Each row below holds a small network's activations on one record, seen along a few directions.
Each row is followed by the record's values for the fields GUBI, GARA, MIZU, SASA.
Not every record has every field; a missing one is left out.
Other fields move the rows too, some of them a lot.
(in the rows, 500 means zero)
Random noise pushes rows far along 4 fixed directions. That doesn't count. These rows show it; they differ only by the noise:
[441 552 492 441 607 643 516 636 604 629 557 426 669 445 411 537 588 480
 342 399 554 407 714 536 578]
[498 417 471 399 447 499 524 518 594 495 610 447 451 534 437 490 435 607
 534 440 523 503 491 537 564]
[370 658 548 413 674 701 481 402 255 479 552 498 674 466 875 423 422 675
 464 740 550 504 660 538 485]
[244 411 769 629 557 483 148 651 409 699 544 452 479 465 899 433 551 553
 449 764 565 686 578 377 416]
[589 757 226 317 594 704 682 293 374 442 506 525 689 564 578 536 377 558
 620 524 459 385 535 583 458]
[378 430 626 446 569 582 463 653 588 576 618 411 569 430 486 468 549 595
 326 464 591 479 692 536 622]

[442 437 708 560 555 493 579 639 567 477 512 452 495 370 374 449 553 524
 257 453 595 457 671 526 628]  GUBI=pep GARA=dup SASA=gomi
[565 294 465 542 241 288 476 539 771 532 517 380 297 546 218 536 520 444
 561 305 460 532 322 476 502]  GUBI=soko GARA=dup SASA=gomi
[452 475 520 553 364 448 436 386 531 492 434 375 485 486 550 451 510 519
 513 520 461 539 418 487 397]  GUBI=soko GARA=dup SASA=gomi
[496 767 177 378 587 705 516 462 492 685 439 451 784 571 485 593 621 310
 565 417 424 402 605 565 367]  GUBI=soko GARA=gev MIZU=piz SASA=gomi
[656 728 287 553 400 550 658 301 571 465 292 394 687 512 309 544 582 309
 496 357 411 347 436 527 354]  GUBI=soko GARA=dup SASA=peri
[593 672 433 472 692 598 619 454 248 448 509 707 547 521 659 576 365 543
 577 611 490 458 559 486 521]  GUBI=faza GARA=tavu SASA=gomi
[395 439 542 366 641 635 453 679 525 583 609 479 550 432 438 533 548 549
 343 428 570 410 732 568 704]  GUBI=gagu GARA=gev MIZU=piz SASA=gomi
[338 339 623 486 401 472 294 696 733 666 554 281 492 479 370 449 704 462
 376 377 524 559 557 516 511]  GUBI=soko GARA=gev MIZU=piz SASA=gomi
[474 359 608 516 491 437 496 639 586 475 569 495 412 491 383 446 523 532
 418 459 577 517 535 500 571]  GUBI=pep GARA=tavu SASA=peri
[439 387 716 659 404 336 281 416 335 430 450 527 353 477 814 439 433 599
 511 709 496 649 353 401 462]  GUBI=gagu GARA=gev MIZU=bog SASA=peri
[526 641 525 586 675 621 558 459 300 497 417 645 624 461 713 561 479 499
 469 615 485 455 587 454 487]  GUBI=faza GARA=gev MIZU=bog SASA=gomi
[461 408 525 431 325 489 485 342 575 366 540 325 494 527 527 363 519 658
 486 478 505 511 421 589 458]  GUBI=soko GARA=gev MIZU=bog SASA=peri
[493 412 559 604 349 342 484 426 540 440 460 434 354 509 489 423 458 505
 563 534 486 577 360 456 419]  GUBI=pep GARA=dup SASA=peri
[451 284 505 451 451 402 314 680 572 622 642 554 288 608 531 542 441 546
 662 537 512 639 382 435 524]  GUBI=dez GARA=tavu SASA=gomi
[503 846 444 430 870 812 751 551 376 507 443 606 892 353 449 547 580 388
 238 478 559 273 888 595 604]  GUBI=pep GARA=tavu SASA=gomi
[310 315 728 521 488 375 265 717 583 628 572 468 368 455 567 432 563 482
 467 579 544 676 526 456 531]  GUBI=pep GARA=gev MIZU=piz SASA=gomi
[575 490 322 345 476 543 639 550 656 505 549 459 530 562 213 518 543 453
 517 294 505 413 532 593 561]  GUBI=pep GARA=gev MIZU=piz SASA=peri
[498 487 590 310 521 509 704 297 296 179 608 570 391 474 670 356 230 824
 561 682 550 511 476 615 618]  GUBI=pep GARA=tavu SASA=gomi
[488 386 470 440 479 458 430 616 570 593 599 519 372 547 482 575 411 537
 598 501 496 563 447 465 566]  GUBI=dez GARA=dup SASA=gomi
[505 288 436 457 341 345 360 597 664 566 613 495 286 635 417 513 463 515
 693 449 475 626 294 470 481]  GUBI=dez GARA=tavu SASA=peri
[401 556 462 429 728 674 403 744 482 733 583 565 638 498 557 604 572 441
 436 525 547 470 704 473 562]  GUBI=dez GARA=tavu SASA=gomi
[500 441 536 546 490 439 464 575 516 516 509 523 423 531 479 487 497 471
 516 529 529 537 476 454 476]  GUBI=pep GARA=tavu SASA=peri
[533 304 543 603 229 228 472 541 782 517 457 410 274 503 226 480 533 401
 551 334 473 551 313 455 462]  GUBI=pep GARA=dup SASA=peri
[337 502 459 368 438 576 377 405 463 486 570 323 599 548 682 348 537 615
 545 596 497 557 529 601 407]  GUBI=soko GARA=gev MIZU=piz SASA=peri
[601 643 343 656 354 444 449 351 570 605 290 405 560 554 468 571 584 257
 620 459 387 470 323 397 255]  GUBI=soko GARA=dup SASA=peri
[660 480 505 532 401 386 677 282 404 266 484 590 370 529 516 486 312 639
 620 514 478 519 348 507 515]  GUBI=faza GARA=dup SASA=peri
[480 615 542 434 658 672 690 506 425 401 539 486 673 419 489 445 491 588
 277 495 579 357 736 605 632]  GUBI=pep GARA=gev MIZU=bog SASA=peri
[404 616 606 467 746 720 501 563 314 530 558 599 647 368 669 549 505 547
 288 597 564 407 779 524 641]  GUBI=gagu GARA=gev MIZU=bog SASA=gomi
[467 390 511 495 303 407 398 430 606 485 514 363 407 556 509 438 521 555
 561 476 452 571 350 514 419]  GUBI=soko GARA=gev MIZU=bog SASA=gomi
[388 457 456 212 583 657 501 471 395 450 710 481 541 558 697 409 397 772
 570 604 557 539 582 629 611]  GUBI=dez GARA=gev MIZU=piz SASA=peri
[570 253 388 310 336 369 505 464 564 387 714 547 209 674 461 475 269 726
 791 493 497 613 248 532 569]  GUBI=dez GARA=tavu SASA=peri
[538 611 508 646 596 476 403 467 283 548 397 674 489 537 755 556 483 416
 621 688 467 579 433 385 362]  GUBI=faza GARA=tavu SASA=gomi
[421 532 544 748 361 401 196 456 493 674 323 402 519 548 728 484 653 280
 576 638 421 612 335 349 197]  GUBI=soko GARA=gev MIZU=bog SASA=peri
[468 671 449 556 629 624 367 410 259 565 436 616 607 506 830 563 484 459
 537 686 468 497 544 430 395]  GUBI=gagu GARA=gev MIZU=bog SASA=peri
[484 367 454 532 255 343 368 482 657 532 511 377 370 587 425 471 534 452
 608 443 425 583 301 490 382]  GUBI=soko GARA=gev MIZU=bog SASA=gomi
[537 256 565 383 434 442 576 608 640 416 690 546 291 471 251 534 405 625
 436 328 550 448 506 554 768]  GUBI=gagu GARA=gev MIZU=bog SASA=gomi
[501 406 481 373 347 498 604 427 658 391 548 320 534 487 288 381 602 566
 414 331 518 446 484 635 556]  GUBI=soko GARA=gev MIZU=piz SASA=peri
[571 494 535 602 616 481 491 716 519 628 497 659 486 498 400 637 555 382
 455 421 523 483 568 413 552]  GUBI=faza GARA=tavu SASA=gomi
[394 468 540 280 477 641 601 428 515 349 600 300 609 456 455 351 531 699
 369 464 549 418 629 691 623]  GUBI=soko GARA=gev MIZU=piz SASA=gomi
[496 679 511 570 489 493 560 304 394 400 376 473 594 452 613 422 471 466
 507 616 472 507 472 490 371]  GUBI=pep GARA=dup SASA=peri
[433 438 478 368 594 576 430 626 466 571 654 557 465 552 593 528 433 603
 563 565 540 539 547 515 578]  GUBI=dez GARA=tavu SASA=gomi
[685 594 274 645 242 336 474 251 557 506 279 451 442 634 454 554 492 281
 775 491 344 544 134 392 202]  GUBI=soko GARA=dup SASA=peri
[575 591 436 340 469 586 759 207 358 199 510 476 555 496 512 399 376 722
 503 533 482 408 440 642 562]  GUBI=soko GARA=tavu SASA=gomi
[313 305 694 453 593 582 378 846 694 651 683 391 567 397 407 483 635 576
 207 395 618 476 772 547 722]  GUBI=dez GARA=gev MIZU=bog SASA=peri
[596 488 466 428 506 522 647 343 412 303 543 599 433 509 486 487 369 639
 543 500 526 447 450 550 590]  GUBI=gagu GARA=tavu SASA=peri

Here are new rows. What are their fields?
[577 366 321 445 235 344 507 406 645 438 539 437 332 636 354 501 419 521
 698 375 405 551 253 540 439]  GUBI=soko GARA=gev MIZU=bog SASA=gomi
[492 449 507 396 428 534 714 479 648 349 566 348 575 405 217 432 533 598
 296 298 534 371 606 660 655]  GUBI=soko GARA=dup SASA=gomi
[574 293 608 582 398 354 491 635 704 501 493 531 325 435 228 580 516 479
 407 314 525 510 455 463 657]  GUBI=gagu GARA=dup SASA=gomi
[451 669 333 295 579 750 657 476 602 515 531 309 872 455 302 451 705 478
 287 297 526 303 761 701 552]  GUBI=soko GARA=gev MIZU=piz SASA=peri
[471 347 581 406 528 495 534 531 462 406 610 562 377 513 539 462 413 690
 538 528 534 533 500 540 629]  GUBI=faza GARA=gev MIZU=piz SASA=gomi
[537 428 505 449 503 456 602 520 537 398 566 555 410 509 376 466 434 533
 522 463 526 508 479 529 575]  GUBI=pep GARA=tavu SASA=gomi
[553 683 523 664 516 495 479 258 241 423 286 566 537 442 763 543 407 463
 542 694 435 520 402 415 381]  GUBI=gagu GARA=dup SASA=gomi
[582 632 312 581 480 450 433 386 369 537 386 602 465 643 655 530 441 354
 765 642 418 567 309 400 249]  GUBI=pep GARA=tavu SASA=peri
[626 527 462 511 541 541 676 478 511 421 504 591 536 484 397 560 440 530
 472 388 486 403 541 520 582]  GUBI=faza GARA=gev MIZU=bog SASA=peri
[255 500 711 412 557 653 421 548 499 490 588 269 709 379 603 312 663 638
 221 542 594 487 749 626 568]  GUBI=soko GARA=gev MIZU=piz SASA=peri
[505 446 571 583 500 500 441 555 585 526 452 491 506 428 420 545 573 448
 369 401 529 444 546 488 572]  GUBI=gagu GARA=gev MIZU=bog SASA=peri
[464 515 614 656 647 504 392 718 479 673 463 621 529 448 558 602 605 359
 396 516 510 507 603 396 509]  GUBI=faza GARA=gev MIZU=bog SASA=gomi
[568 542 239 323 478 563 509 481 565 554 589 501 524 634 465 553 426 505
 687 440 439 470 424 541 467]  GUBI=dez GARA=gev MIZU=bog SASA=peri
[534 435 583 610 550 440 431 655 500 587 524 608 449 506 505 563 534 457
 491 491 525 543 517 408 518]  GUBI=faza GARA=tavu SASA=peri
[546 477 566 525 508 444 629 441 391 368 514 575 376 496 547 465 345 606
 521 594 534 520 459 494 555]  GUBI=pep GARA=dup SASA=gomi
[538 707 356 425 648 645 543 356 283 492 461 616 600 545 720 533 423 512
 657 628 446 495 512 521 418]  GUBI=faza GARA=gev MIZU=piz SASA=gomi
[683 388 341 439 345 358 526 358 494 374 542 613 254 640 439 563 308 580
 757 467 453 537 224 471 501]  GUBI=gagu GARA=tavu SASA=peri
[492 578 592 385 624 602 749 362 336 257 571 555 542 408 574 391 341 698
 407 606 571 446 624 601 644]  GUBI=pep GARA=dup SASA=gomi
[495 709 314 591 623 602 358 593 447 831 376 569 630 550 622 708 563 220
 617 551 424 489 539 364 336]  GUBI=dez GARA=dup SASA=gomi
[448 558 631 704 434 481 441 559 660 612 326 317 681 366 325 481 789 296
 215 371 503 432 590 468 439]  GUBI=soko GARA=dup SASA=peri
[476 222 662 607 279 188 332 568 620 493 531 501 163 553 502 435 436 522
 638 558 505 690 258 400 448]  GUBI=pep GARA=tavu SASA=peri
[392 591 510 725 484 489 257 567 510 721 345 423 671 484 647 523 727 240
 429 558 444 545 519 395 271]  GUBI=soko GARA=gev MIZU=bog SASA=peri
